Here are a small network's activations along a few directions, averaged over the inputs that share one value of a field.
Related values have similar rows: they may be neighbours, one step apart, or belong to one group.
In the rows, zero is written as 500.
Random noise pushes rows far along 10 fixed directions. That doesn't count. These rows show it; they differ only by the noise:
[648 251 404 889 637 533 270 680 224 546 582 630 561 468 511 765 341 782
 560 600 411 517 212 707]
[725 377 490 762 627 530 401 420 551 551 476 268 348 616 544 492 463 545
 442 474 685 584 522 365]
[413 695 567 530 648 357 593 513 656 304 538 453 648 399 336 457 749 277
 416 696 575 543 615 524]
[580 512 536 340 361 463 360 413 549 827 378 478 343 593 553 353 497 412
 500 259 650 629 532 372]
[451 289 434 655 377 427 464 432 320 475 671 465 332 622 626 481 241 707
 420 289 565 501 310 499]
[372 509 491 338 420 300 423 451 354 446 457 559 374 430 502 256 625 287
 397 635 493 362 502 493]
[764 444 578 891 557 468  59 545 446 482 447 380 397 564 722 550 557 428
 464 618 513 461 530 454]
[496 562 609 502 442 557 531 423 647 500 516 235 502 599 714 597 456 572
 410 416 710 576 707 320]
[295 648 509 495 263  95 669 397 442 546 706 582 510 387 542 275 740 487
 248 741 466 419 295 500]
[391 776 490 451 468 576 498 650 622 386 335 557 667 427 307 492 536 343
 711 738 377 569 459 440]
[669 525 616 614 377 549 252 488 515 718 402 358 444 573 827 580 538 566
 450 526 549 478 564 364]
[610 567 625 493 443 557 544 412 682 815 469 364 520 586 645 564 579 595
 414 297 654 599 549 407]


Values of Manof:
t3: [500 542 467 637 486 402 452 361 607 160 620 571 246 642 446 105 394 120
 549 181 304 378 400 474]
t1: [583 391 410 658 613 612 690 444 463 537 514 560 462 517 450 576 551 755
 517 640 336 321 400 554]
t10: [342 512 387 641 551 337 896 351 530 208 773 446 492 436 367 426 593 691
 345 819 395 453 404 477]
t9: [581 517 567 357 412 472 442 496 528 574 563 403 548 483 698 576 407 562
 510 348 726 694 770 474]
t4: [494 431 291  77 419 456 738 417 472 726 432 607 325 419 263 271 336 535
 655 544 569 702 444 370]
t6: [499 326 424 569 370 455 391 450 302 287 546 303 243 570 733 522 248 526
 432 542 680 503 609 244]
t7: [626 266 532 574 688 454 217 537 349 599 582 510 481 546 543 614 480 497
 428 338 640 542 580 664]
t2: [629 304 433 571 443 562 275 585 317 339 512 495 442 495 716 653 303 525
 615 520 512 471 668 519]
t8: [438 626 501 588 389 418 470 399 574 311 438 382 365 551 482 177 643 331
 423 774 315 283 458 331]
t5: [513 150 349 202 711 507 194 613 214 488 329 690 351 496 227 438 334 287
 577 359 573 531 709 632]
Each value of Manof is a pair of two hidden parts, and every pair occurs once (2 first parts, 5 second parts).
Changing only the second part turns t2 into t1. t9 has the same second part as t2; what does that change turn t9 into? -> t10
Changing only the second part turns t8 into t7. t5 has the same second part as t8; what does that change turn t5 into? -> t6

Values of Gugep:
h18: [478 302 414 335 750 534 613 560 290 388 510 541 567 348 466 576 508 558
 443 607 571 385 601 735]
h6: [445 516 487 428 271 482 497 345 474 437 496 449 289 587 636 361 413 544
 498 368 460 481 478 293]
h10: [518 479 502 198 688 446 569 479 564 491 502 389 543 394 482 677 568 514
 448 640 818 712 957 416]
h3: [685 552 406 667 499 436 597 366 615 603 462 398 353 510 433 253 603 428
 474 719 483 453 435 390]
h12: [383 526 499 496 264 433 515 530 444 478 668 555 627 408 636 581 376 670
 523 638 458 512 456 520]
h15: [654 523 446 643 652 523 369 644 472 493 421 457 577 403 400 593 483 481
 573 725 560 670 492 456]
h8: [604 444 518 476 407 442 231 527 319 655 470 617 435 454 748 505 499 526
 511 576 459 444 596 531]
h17: [443 628 515 279 333 683 720 539 546 757 350 560 644 399 620 655 530 727
 491 776 328 379 479 383]
h11: [298 704 474 632 444 361 703 508 578 299 553 505 625 466 454 448 547 518
 464 842 450 471 488 365]
h14: [614 524 525 334 389 426 278 465 468 673 395 376 367 573 631 463 521 359
 442 439 677 630 625 329]
h5: [393 574 500 538 384 429 472 519 554 428 567 576 528 537 403 512 473 467
 533 384 378 581 439 474]
h4: [488 606 428 637 417 430 578 504 410 606 381 570 462 452 397 365 563 579
 515 783 332 386 272 450]
h16: [355 306 440 305 425 627 374 617 259 488 358 640 397 505 439 468 393 452
 642 422 400 329 410 578]
h13: [683 453 375 550 533 578 546 514 526 575 306 347 418 485 414 365 466 469
 605 874 544 580 438 253]
h1: [527 507 477 499 804 479 273 614 499 417 469 530 571 465 400 595 606 365
 506 718 562 539 676 641]
h7: [426 381 557 661 481 358 622 436 363 194 702 359 457 444 705 475 536 542
 307 604 454 272 453 602]
h9: [526 597 560 833 510 471 525 432 646 468 658 376 549 583 562 447 626 628
 405 578 427 402 276 477]
h2: [395 635 597 563 444 335 482 419 578 303 575 421 475 510 497 360 695 195
 393 543 528 444 540 430]
The values of Gugep form a ring.
Name the neighbours of h15, in listed order. -> h14, h13
Name the neighbours of h8, in listed order. -> h10, h3
Name the neighbours of h1, in listed order. -> h4, h9
Name the neighbours of h18, in listed order. -> h12, h7

Values of Levo:
m11: [483 564 635 530 411 676 314 574 534 473 386 460 520 613 640 553 436 502
 554 358 340 403 475 489]
m2: [469 470 521 299 568 591 735 452 403 632 497 611 621 373 598 635 661 692
 394 629 335 287 461 648]
m7: [435 349 438 446 563 587 669 546 391 403 570 488 595 421 437 593 370 633
 530 522 535 495 476 643]
m13: [567 582 517 538 669 646 594 513 623 648 354 472 593 495 387 522 675 515
 513 657 480 422 459 523]
m9: [639 416 412 469 628 505 552 513 465 649 467 428 503 386 523 526 520 614
 526 812 567 523 516 460]
m14: [645 516 531 764 440 369 405 512 470 618 636 414 556 479 673 629 524 635
 406 571 655 662 478 461]
m15: [527 477 490 517 471 584 494 539 501 354 466 344 522 518 591 584 377 541
 551 476 609 541 613 454]
m18: [334 381 464 194 488 639 459 399 423 295 311 277 260 628 576 312 344 409
 489 499 618 317 703 298]
m5: [556 485 614 486 583 475 369 506 532 461 563 406 586 475 711 765 550 552
 385 503 704 613 939 464]
m10: [575 627 469 418 209 647 389 552 613 782 351 508 463 650 536 483 290 469
 699 305 495 719 407 235]
m8: [575 509 551 529 582 604 480 482 628 390 501 358 487 544 501 493 483 398
 587 369 579 545 607 491]
m16: [605 416 450 748 569 263 391 473 552 481 686 512 394 556 363 423 498 371
 406 367 651 722 380 464]
m12: [461 441 559 256 428 572 457 444 442 457 369 444 351 555 667 508 453 456
 484 415 553 364 789 408]
m4: [385 646 474 422 385 475 603 455 594 474 423 469 461 507 418 418 562 410
 568 620 492 489 559 360]
m6: [400 387 345 373 345 162 471 437 246 660 701 714 412 387 499 335 429 583
 424 593 508 595 354 554]
m1: [291 473 508 504 547 360 711 463 418 367 705 493 639 421 518 614 589 628
 288 659 533 349 572 633]
m3: [307 535 508 402 435 492 626 440 503 399 498 520 398 540 394 327 407 446
 490 320 451 471 356 453]
m17: [656 531 513 748 586 463 469 502 659 482 577 550 502 581 400 507 481 508
 520 299 475 666 453 530]
The values of Levo form a ring.
Name the neighbours of m1, in listed order. -> m13, m4
Name the neighbours of m15, in listed order. -> m7, m14
Name the neighbours of m5, in listed order. -> m12, m17
Name the neighbours of m6, in listed order. -> m2, m9
How many steps from neighbour to neighbour lead from m18 to m10, at the fewest? -> 4
